cols: U C G K X Y D
[  7  54 -25  16  15   4  13]  (69)
[-31  25 -26  16  15   4  51]  (62)
[-31  25 -26  16  15   4 -16]  (18)
find: [  7  54 -25  16  15   4  13] -> (69)
find: [-31  25 -26  16  15   4  51] -> (62)
col: [13 51] -> D
col: [-25 -26] -> G
rest: [ 54 -25  16  15] -> [ 4 13]

cols: F V S M J L Q W
[ 22  10 -24  -4 -15  16  -1  35]  (126)
[ -5  26 -24  -5 -15 -55  19 -13]  (105)
[-14  40  10  -5  25 -34  -1   8]  (46)
[ 23   1 -16  -4 -16  25   0  42]  (80)
col: [ 16 -55 -34] -> L
col: [19 -1] -> Q
rest: [-24  -4 -15] -> [16 -1 35]
rest: [-15  16] -> [-1 35]

cols: A N R H B Z
[ -5 -16  13 -20 -62  38]  (120)
[24 25  7 31 36 47]  (49)
[ 16  22 -16  25  41  29]  (103)
[ -1  23 -16   2   7 -60]  (41)
col: [-16  25] -> N
col: [ 47  29 -60] -> Z
col: [  7 -16 -16] -> R
rest: [ 22 -16] -> [25 41 29]
col: [24 16 -1] -> A
rest: [-1 23] -> [-16   2   7 -60]
col: [-20  31  25] -> H

cols: zuva Guzum zotin fik Lorar Mek viku toso
[-49 -33 -17  17  11 -12   8 -13] = (163)
[-11  42   7  50  16   0  -8  -7] = (16)
[ 25  32  16  12  -8  32 -14   2] = (39)
[ 11 -27 -32 -15 -45  20  11   0] = (84)
[ 30  26   5   0   6   2  11 -11] = (6)
[  2 -41   6  17  15 -14  12   2] = (172)
[ 37  38  59 -16  14 -13  -3  -3] = (92)
[ 50   3   2  23  -9  12  -7 -15] = (36)
[  2 -41   6  17  14 -25 -17  21] = (159)
rest: [-27 -32 -15] -> [-45  20  11   0]
rest: [ 3  2 23 -9 12] -> [ -7 -15]
rest: [-16  14 -13] -> [-3 -3]
col: [-17   7  16 -32   5   6  59   2] -> zotin
col: [ 8 -8] -> viku

cols: Kif tedol tasam vom Nuge pes dor
[  5 -45  39  22  18   9  41]  (26)
[ 42  -6   2  45 -37 -10  -4]  (27)
[-30  30 -37  22 -48 -47  46]  (102)
[-16  15  22  26 -37 -46 -39]  (136)
[ 20  47  32 -43 -45  32 -38]  (34)
col: [-47 -46] -> pes
rest: [-30  30 -37  22 -48] -> [-47  46]

cols: Zuvo ket lones Mora ror zelil bute Dirol
[-29  21  26  30  -3 -13 -49  59]  (63)
[-29  21  26  30  -3 -13 -49  20]  (55)
[-41   4  26  31  -7  37  10  18]  (99)
rest: [-41   4] -> [26 31 -7 37 10 18]
col: [-49  10] -> bute
col: [59 20] -> Dirol
rest: [ 4 26] -> [31 -7 37 10 18]
find: [-41   4  26  31  -7  37  10  18] -> (99)

cols: Tof pinur dafof bif Giv deme Gili
[ 42 -31 -17  17   6  19   7]  (51)
[ 15   6  34 -30  11  28   8]  (45)
[-14  -3  21  -3   8 -14 -11]  (109)
[ 13  16 -17  18   6  19  48]  (14)
[ 42 -40   8   1  11  28   7]  (33)
rest: [-17  18   6  19] -> [48]
rest: [-3 21] -> [ -3   8 -14 -11]

cols: Nez Movo vetol Ran ruko tomo Leroz buse Sufiz bire
[ -9  23  17   4   5 -28 -16  37   7  -9] -> (98)
[-9 23 17  4  5 11 15 17 11 17] -> (11)
[ 20  23  16   4  22  13   3 -14  19  10] -> (40)
[-27 -10  10   8 -27 -24   7   2  26  -7] -> (130)
rest: [ 5 11] -> [15 17 11 17]
rest: [20 23 16  4 22] -> [ 13   3 -14  19  10]

cols: Kezal popos riz zuk mevi rov fum sab loler vup
[-22 -46  30  20   6 -28 -19 -39   8  46]  (2)
[-30 -29 -30 -25   1 -31 -21 -40   2  26]  (8)
[-29 -19  31  -7   0 -26 -21 -49   0  34]  (153)
[-22 -36  27  -6   6 -27 -19 -38   3  36]  (19)
[ 38   2 -31 -25   6  28 -10 -34  47 -11]  (9)
[ 30   2 -26 -18   1  20 -10 -31  59 -16]  (7)
[ 33  -3 -25  -8  -5  32  -9 -33  55 -12]  (137)
[-24 -26  17  -8  -4 -27 -19 -48  -3  30]  (106)
rest: [-19 -38] -> [ 3 36]
col: [ 2 -3] -> popos
col: [30 33] -> Kezal
rest: [-31 -25] -> [  6  28 -10 -34  47 -11]
rest: [-28 -19] -> [-39   8  46]
rest: [-8 -4] -> [-27 -19 -48  -3  30]

